Each row below holds a small network's activations on one input, seen along a few directions.
Each table varies a few parts of the input and shows all the possible inputs, shuffled.
Descriptions start from the smaller parts, as in this example, which fits no table here: one of 2 separate values, together with either a single point or one of 9 places along a line or (one of 6 places along a line, together with one of 8 places around a ring).
Shared parts are said once, and a part with two or three values counts as separate values.
(in the rows, 128 means zero)

Other details of the inputs vary at random and push rows far along two fixed directions, the same in every table; ignore that.

Rows:
r1: [144 144 129 144 127 115  92 158 143 147 113 194]
r2: [101 107 145 147 141 145 154 111 114 126 123 101]
r3: [134 136 124 130 131 100 116 137 121 119 123 162]
r4: [109 156 130 121  90 116 110 155 144 139 121 117]
r5: [144 131 125 121 126 113 114 134 111 119 130 157]
r6: [134 115 123 119 137 131 145 111 101 115 144 115]
r7: [121 165 116 123 102 117 112 149 158 145 146 116]
r8: [156 146 114 115 118 119  80 161 138 136 104 195]
r9: [113  87 158 132 144 166 176  89 108 112 127  79]
r10: [120 141 140 110  88 131 123 142 141 127 124 103]
r11: [115 164 110 111 107 111 125 131 152 133 148  72]
r12: [148  97 142 149 167 120 128 113  93 115 109 190]
r13: [126 169  96  90  90 107 115 159 135 126 155 107]
r14: [137 104 120 149 171 125 144 128 100 115 116 165]
r15: [ 97  95 147 147 151 161 175  92 108 117 133  74]
r16: [160  85 145 150 174 139 116 111 105 125  94 195]
r17: [115 157  96  98 101 111 137 144 134 121 161  78]
r18: [127  80 134 161 189 130 172  95  91 107 123 135]
r19: [117 117 134 112 124 127 146  88 136 122 154  45]
r20: [123 176  95  95  91 114 106 153 159 136 144 102]
r21: [126  88 154 148 160 164 153 115 100 118 100 157]
r22: [130  81 149 142 147 156 167  75 118 122 146  80]
r23: [147 100 135 150 159 155 134 118 117 133 114 179]
r24: [157 135 133 139 119 118  84 158 142 145 104 207]
r25: [148 182 105 103  67 115  75 181 168 145 129 164]
r26: [124 122 120 132 151 134 142 110 127 127 131 106]
r27: [ 93 118 146 121 107 135 161 102 130 128 144  40]
r28: [140 183  95  94  84 108  77 177 160 141 125 156]
r29: [150  97 160 158 154 135 106 147 106 135  65 235]
r30: [107 129 135 119 108 129 150  99 149 134 169  41]
r31: [119 140 124 120 124 115 131 115 142 129 142  78]
r32: [138 103 136 161 172 148 136 119 117 136 115 177]
r33: [106 105 143 137 143 159 159 111 113 118 123 106]
r34: [134 154 121 115 110 104  97 144 151 137 126 130]
r35: [118 158 111 112  99 133 127 137 155 139 156  97]
r36: [130 140 119 133 133 100 122 139 123 118 126 153]
Description of these inputs: one of 4 places along a line, together with one of 9 places around a ring.
Question: Changing only the place on the line of 4 turns r26 into r15. The same change can be made to r16. Which row results?
Answer: r10
Question: Change only the place on the ring of 9 in r7. List by row number the other rows that result.
Answer: r1, r22, r23, r24, r25, r30, r32, r35
Question: Change only the place on the line of 4 in r2. List by row number the other rows that result.
Answer: r7, r11, r18

Rows:
r37: [137 188  94  85  80  78  90 146 166 134 165  92]
r38: [103  85 148 124 144 151 189  91  87 100 134  69]
r39: [113 179 130  97  45 148  98 156 196 155 141  76]
r40: [ 74 130 127 111 115 146 188 105 117 109 164  15]
r41: [134 169 133 126  83 136  72 173 186 166 102 162]
r42: [151 141 150 147 107 134  63 169 167 170  80 216]
r43: [165  68 129 176 221 144 143  97  92 124 109 214]
r44: [128 138 127 153 145 121 101 183 106 128  76 238]
r45: [ 97  97 144 118 125 137 184  93  98  99 142  44]
r46: [119 119 119 121 144 111 162  73 132 120 177  34]
r47: [166 157  92 124 128 109  81 167 141 139 125 208]
r48: [107  73 158 150 168 142 181  88  79  99 116 101]
r49: [117 172 117 128 100  99  94 191 130 130 100 187]
r50: [138  59 158 167 201 164 165 115  59 108  78 211]
r51: [147 194  81 109  97  82  76 179 169 147 145 159]
r52: [145  69 184 170 160 167 125  97 120 146  88 175]
r53: [169  70 128 157 205 146 143  90  88 120 116 197]
r54: [128 182  85  70  67  98 111 128 165 127 191  40]
r55: [124 137 155 118  80 154 113 128 163 148 128 103]
r56: [123 103 123 139 170 121 172  69 121 120 167  58]
r57: [ 94  94 147 143 151 136 183  94  93 102 132  67]
r58: [128 158 117 125 112 125  99 192 118 127  96 207]
r59: [136 163 100  88  97  94 110 120 151 125 170  73]
Question: Describe the family of inputs behind these rows.
Answer: either one of 5 places around a ring or (one of 2 separate values, together with one of 9 places around a ring)
Question: Change only the choice among 2 separate values in r43. List by row number the other rows that result.
Answer: r40
Question: Change only the choice among 2 separate values in r56. List by row number the other rows that result.
Answer: r49

Rows:
r60: [117 145 162 129  89 149  90 163 126 154 102 188]
r61: [117 111 129 117 138 132 169  85 102  95 152  65]
r62: [175 100 139 141 168 117 107 125 105 122  99 210]
r63: [148 149 120 135 136  95  85 150 144 143 117 179]
r64: [167 114 119 142 161 133 111 130 124 142 117 200]
r65: [141  90 123 170 195 139 137 136  96 129 101 207]
r66: [131 161 146 118  54 134  53 169 160 162 114 162]
r67: [108 103 134 139 160 125 169  75 118 121 154  60]
r68: [123 140 125 144 149 110 117 135 120 122 121 164]
r69: [134  91 135 171 194 115 129 133  92 124  90 212]
r70: [139  95 127 153 177 145 153  84 122 135 143 115]
r71: [152 147 102 123 125 121 101 156 138 142 124 190]
r72: [ 94 180 120  76  43 141 100 143 199 147 138  12]
r73: [111 110 133 125 144 116 164  80 119 116 155  56]
r74: [108 151 145 116  47 139 124 132 197 137 151  40]
r75: [128  52 134 164 209 163 189  83  75 112 126 138]
r76: [129 209  84 107  82 102  74 194 167 142 140 171]
r77: [103  83 141 165 197 154 194  60  94 111 149  77]
r78: [ 92 103 169 126  95 168 155  85 126 142 149  39]
r79: [164 113 129 133 150 114 112 132 104 119 101 202]
r80: [126  81 185 166 151 169 130 137  83 148  80 203]
r81: [ 84 128 152 112 113 172 153 108 142 129 119  47]
r82: [116  59 132 140 184 161 204  67  82 100 150  70]
r83: [135 169 103 108  91  78  85 186 130 123 113 174]
r84: [125 203  81  96  67 100  93 169 176 149 162 103]
r85: [115 196  91  95  72  96 105 141 182 148 180  42]
r86: [148 165  96 102  93 100  88 188 126 120 116 181]
r87: [143  78 177 181 147 164 137 126 133 134  75 203]
r88: [152 139 111 127 138 129 105 158 115 119 115 208]
r89: [139 175 108  89  82  81  88 154 161 133 148 106]
r90: [107 126 118 132 139 128 168  85 133 130 170  36]
r91: [151 152 110 115 119 118  99 160 118 113 117 188]
r92: [107  69 182 168 144 172 199 104 120 123 113  89]
r93: [107 151 106 128 122 109 133 146 134 131 148  93]
r94: [122 182  90  72  64 110 121 143 165 129 181  53]
r95: [ 86 123 144 109 101 170 154  94 154 134 127  17]
r96: [118 121 131 116 132 110 151  85 134 122 164  41]
r97: [165 158 104 102 110 109  81 167 151 142 131 180]
r98: [133 115 124  99 126 131 158  84 130 116 171  40]
r99: [133  67 142 133 176 153 189  57  89 103 148  76]
r100: [146 145 108 134 140 130 105 157 122 128 118 212]
r101: [ 82 156 135  96  81 155 147 141 157 138 123  23]
r102: [111 151 155 130  76 142 125 161 168 137 116 134]
r103: [153  98 129 144 163 116 122 141  85 109  88 214]
r104: [125  68 153 168 206 138 173  71  76 103 113 147]
r105: [162  92 140 155 179 115 117 121  94 120  88 219]
r106: [145 128 128 140 148 108 108 142 102 112 100 203]
r107: [124 200  92  97  68  66  72 203 155 132 126 154]
Question: Changing only one part turns r64 into r100. The same change can be made to r74. Which row results?
Answer: r102
Question: Changing only one part turns r93 into r90. The same change can be made to r101. Which row results?
Answer: r95
Question: Describe the family of inputs behind these rows.
Answer: one of 4 places along a line, together with either one of 3 separate values or one of 9 places around a ring
Question: Change only the choice among 3 separate values in r95. List by row number the other rows that result.
Answer: r78, r87
Question: Change only the choice among 3 separate values in r102. List by row number the other rows that result.
Answer: r60, r81
Question: Start at r96 and move only the place on the line of 4, one step at a time. The first step leads to r73. Which rows follow, in order?
Answer: r104, r107

Rows:
r108: [126 109 124 125 150 132 156  89 121 122 155  78]
r109: [149 137 121 141 143 111  97 171 114 128  92 229]
r110: [146 137 136 135 109 133  94 158 146 145 107 190]
r111: [120 108 126 130 152 136 162  83 124 123 157  68]
r112: [155  83 132 146 186 133 140  93  94 118 119 165]
r113: [109 189 118  90  52 116  88 181 172 140 124 104]
r114: [151  83 133 148 185 135 144  90  96 119 123 155]
r115: [ 97 194 113  81  35 126 110 168 172 138 157  54]
r116: [148 134 123 147 145 115  98 171 115 131  89 232]
r117: [164 134 114 135 148 111  88 153 122 134 104 222]
r118: [109 196  97  96  64  97 101 179 163 135 148  97]
r119: [144 138 122 145 142 115  98 172 120 132  91 226]
r120: [134  72 141 160 195 150 168  73 100 121 129 124]
r121: [136  82 140 152 182 134 156 104  84 109 112 162]
r122: [136  65 146 168 205 155 170  69  96 121 123 135]
r123: [102 111 145 120 116 160 164 106 129 122 136  57]
r124: [105 148 137 108  81 129 131 115 162 138 158  37]
r125: [110 120 123 113 127 123 167  97 112 105 161  53]
r126: [121 112 123 125 146 133 161  84 125 122 161  63]
r127: [110 192 119  97  49 117  86 183 163 147 131 118]
r128: [107 113 128 123 139 129 173  95 110 109 155  61]
r129: [150 137 119 143 142 119  97 150 136 140 110 197]
r130: [125 154 137 125  97 125  87 171 141 143  94 176]
r131: [143 138 121 141 139 112 101 168 117 128  96 216]
r132: [115 110 149 129 120 145 152  94 143 130 140  59]
r133: [127 186 114  92  48 116  90 171 185 146 140 102]
r134: [138  87 136 144 173 129 153 104  84 105 117 156]
r135: [106 116 148 126 112 148 153  93 139 134 157  51]
Question: Describe the family of inputs behind these rows.
Answer: one of 2 separate values, together with either one of 5 places around a ring or one of 9 places along a line
Question: Changing only the choice among 2 separate values turns r115 into r110. The same change can be made to r118. Which row results?
Answer: r129
Question: Change only the place on the ring of 5 in r124. List by row number the other rows that result.
Answer: r110, r132, r133, r135
